Each row below holds a small network's activations on one input, seen along a few directions.
Each table varies a few parts of the input and shows all the possible inputs, shuffled.
A made-up example of a description, with smaller parts first: ring(5) and (point or (values(2) and line(4)) or ring(11)).
Shared parts are said once, and a part with two or three values counts as separate values.
In the rows, zero is written as 128.

Other details of the inputs shift rows strongly along two fixed directions, in all tables alike. That doesn't count.

Table:
R1: [103 135 145  97 100 102 124 131 137  61 147 139]
R2: [120 151 132 108 100 102 116 117 136  59 151 128]
R3: [102 193 106 122  76 208 166 102 159 139 111 164]
R4: [140 124 102 161 145 194 162 116 125 209  85 130]
R5: [135  92 115 146 156 127 127 131 107 170 116 123]
R6: [155 103 144 136 143  90  95 152  96 164 126 113]
R7: [135 188 114 102  89 140 165 123 164 134 121 146]
R8: [145 100 168 134 167  32  89 140 101 142 128 104]
R9: [133  80 141 136 174  81  89 146 107 127 146 110]
R10: [134 130 119  86 119 120 126 116 155  81 150 154]
R11: [134 150 110 101 115 162 144 116 166 109 136 149]
R12: [128 127 108 159 148 199 154 121 131 218  96 131]
R13: [144 122 127  86 127  95 114 117 151  60 156 140]
R14: [156 116 142 141 140 122 110 142 105 184 110 122]
R15: [113 133 139 162 139 155 130 112 102 181 109 114]
R16: [159 152 127  88  93 107 119 138 143  88 147 139]
R17: [153 145 129  81  94  88 109 145 139  78 159 140]
R18: [132 134 109 169 151 210 157 125 133 219  89 126]
R19: [143 122 119  89 123  95 119 122 148  60 160 133]
R20: [106 141 110 175 121 181 152 126 110 202  82 114]
R21: [113 145 149  95 100 112 129 120 147  53 140 138]
R22: [128 126  96 163 141 197 159 129 128 217 102 121]
R23: [142 105 133 152 163 134 125 138 114 149 114 125]
R24: [130  95 168 152 166  64  82 121  83 115 138  86]
R25: [124 154 114  97 113 160 142 126 163  98 141 167]
R26: [134  85 135 149 169 103 108 149  99 142 130 122]
R27: [120 135 131 167 135 154 137 116 101 175 111 100]
R28: [135 158 132  87 102  72 128 136 149  88 151 137]
R29: [137 136 122  91 123 110 120 131 155  61 162 137]
R30: [113  95 150 148 150  71  88 136  91 122 122 102]
R31: [140 108 120 166 158 155 139 141 110 174 108 118]
R32: [159 152 135  85  97 107 113 133 147  87 144 146]
R33: [121 171  98 115 103 215 176 123 164 145 114 179]
R34: [117 168  86 107  97 211 172 118 172 153 125 165]
R35: [135 101 108 156 152 149 139 130 114 188 113 112]
R36: [130  92 163 158 162  61  78 124  87 113 130  91]
R37: [141 105 125 158 163 137 125 142 113 160 119 110]
R38: [108 165 122 118  76 175 170 116 159 106 127 143]
R39: [ 98 192  98 123  72 207 168 109 156 143 115 161]
R40: [125  99 149 153 151  73  94 132  92 115 119  90]
R41: [139  83 138 143 171  81  96 152 102 121 145 105]
R42: [124 137 118  94 119 127 126 137 151  81 156 156]
R43: [123  93 156 152 158  61  86 131  78 118 147  82]
R44: [143  80 121 144 161  96 114 136 100 145 129 107]
R45: [113 101 144 168 131 125 133 134 103 160 117 100]
R46: [127 172 123  93  96 113 145 130 157 124 133 153]
R47: [120 106 140 164 143  94 102 130  90 140 127  95]
R48: [ 99 153 127 113  80 161 157 120 153 107 133 151]
R49: [137 152  92 102 102 168 162 115 158 111 128 152]
R50: [122 105 150 158 152  95 100 125  97 135 106  99]
R51: [128 172  86 113  99 212 176 115 173 147 121 152]
R52: [116  88 171 146 155  80  99 135  94 118 123 102]
R53: [112 150 136 104  95 128 142 125 144  69 136 132]
R54: [110 125 134 165 140 144 125 120  94 183 115 107]
R55: [131 134 114 102 118 124 133 140 144  78 153 151]
R56: [142  83 131 140 166 104 111 126 105 148 121 120]
R57: [108 137 150  97  93 111 128 118 150  59 151 146]
R58: [133 133 112 168 150 202 156 130 129 208  92 130]
R59: [130 124 116  81 117 102 119 124 151  68 163 150]
R60: [131 125 121  92 125  99 113 137 150  66 168 137]
R61: [148 119 155 143 156  70 112 134 112 162 113 105]
R62: [115 140 149 101  94 112 131 117 152  56 148 139]
R63: [108 152 136  93  98 106 115 116 145  59 138 148]
R64: [132 101 132 150 167 137 117 134 118 170 119 121]
R65: [104 133 124 174 121 187 165 132 111 200  87 112]
Description of these inputs: ring(5) and (values(2) or line(5) or line(6)).
Changing only the ring(5) part turns R8 into R61. The same change can be made to R25. Which row results?
> R58
Changing only the ring(5) part turns R27 into R15. The same change can be made to R19. Which row results?
> R10
Change only the values(2) part in R61. List by row number the other rows that result.
> R32
List by row number the other rows that have the ring(5) part in common with R17.
> R20, R22, R28, R35, R41, R43, R44, R45, R47, R55, R60, R65
A walk changes only the line(5) part. It starts at R48 and steps to R1. List the rest of the walk in order.
> R30, R39, R54
Change only the ring(5) part in R34. List by row number the other rows that result.
> R11, R12, R22, R51

Table:
R66: [124 118 133 144 136 114 121 126 111 130 125 107]
R67: [141 137 117 106 113 130 134 133 142 116 137 143]
R68: [136 135 113 110 117 139 129 135 141 111 142 142]
R69: [125 117 147 143 138 116 119 125 115 130 121 114]
R70: [124 116 139 146 138 117 122 125 114 128 121 111]
R71: [115 142 122 119 106 133 137 126 135 107 134 131]
R72: [116 141 136 118 108 135 136 125 138 106 130 138]
R73: [149 114 127 131 143 113 119 133 118 142 127 120]
R74: [135 102 128 132 158 121 120 126 125 136 127 127]
R75: [129 131 115 111 126 141 133 132 144 108 144 145]
R76: [115 140 128 121 108 135 138 125 137 104 131 135]
R77: [146 117 131 130 149 107 122 134 126 145 125 121]
R78: [126 126 117 107 128 138 135 127 148 110 137 150]
R79: [125 120 131 144 133 111 119 125 111 135 128 106]
R80: [137 141 121 105 119 125 138 135 150 120 135 144]
R81: [124 123 147 140 136 115 116 124 115 135 120 117]
R82: [115 148 136 115 106 133 133 125 138 109 130 141]
R83: [124 125 144 141 137 108 112 125 111 140 121 117]
R84: [110 162 112 166 112 212 169 121 126 225  81 137]
R85: [138 108 125 136 156 124 118 131 120 134 133 122]
R86: [145 111 124 135 147 121 113 134 118 137 131 118]
R87: [117 143 121 118 103 129 136 125 134 109 138 130]
Changing only one part turns R81 into R82. The same change can be made to R74. Which row results?
> R78
What do these inputs look like to the network?
> values(2) and (line(5) or line(6))
Change only the values(2) part in R72. List by row number the other rows that result.
> R69

Table:
R88: [138 127 108  89 136 132 124 130 156  83 156 160]
R89: [115 149 144 153 117 142 140 123 118 168 101 119]
R90: [160  43 144 139 208  43  76 141  96 110 151  94]
R91: [107 158 143 104  86 104 129 123 137  89 137 140]
R92: [138 117  85 156 125 161 141 138 109 158 133 100]
R93: [108 138 127 111 112 139 126 109 141  69 142 138]
R94: [137 123 116  90 131 136 128 131 156  84 156 160]
R95: [107 136 131 113 113 137 127 112 143  67 144 137]
R96: [148 154 123  82 116 106 121 132 157 104 145 157]
R97: [ 96 115 126 159 130 163 142 121 115 151 113 121]
R98: [136 103 114 141 154 166 142 138 130 163 115 140]
R99: [148 134 129 130 136 141 134 137 132 185 112 137]
R100: [102 136 131 115 112 138 133 116 145  69 144 138]
R101: [120 148 143 153 119 141 135 119 116 166 101 117]
R102: [111 147 143 151 114 138 142 127 116 168 103 119]
R103: [156 136 117 131 140 136 141 128 136 184 108 128]
R104: [ 98 134 131 111 110 133 134 121 143  68 146 138]
R105: [121 152 139 148 115 143 134 116 116 164 100 120]
R106: [150 146  99 149 105 138 139 141 108 180 120  98]
R107: [162  66 170 135 182  23  71 157  90 130 135 100]
Changing only one part turns R106 into R92. The same change can be made to R107. Which row results?
> R98
What do these inputs look like to the network?
> values(2) and (point or line(4) or line(5))
A walk changes only the line(5) part. It starts at R91 and steps to R102. List the rest of the walk in order.
> R89, R101, R105
Change only the values(2) part in R89. List by row number the other rows that result.
> R100
Change only the line(5) part in R104. List by row number the other rows that result.
> R93, R95, R97, R100
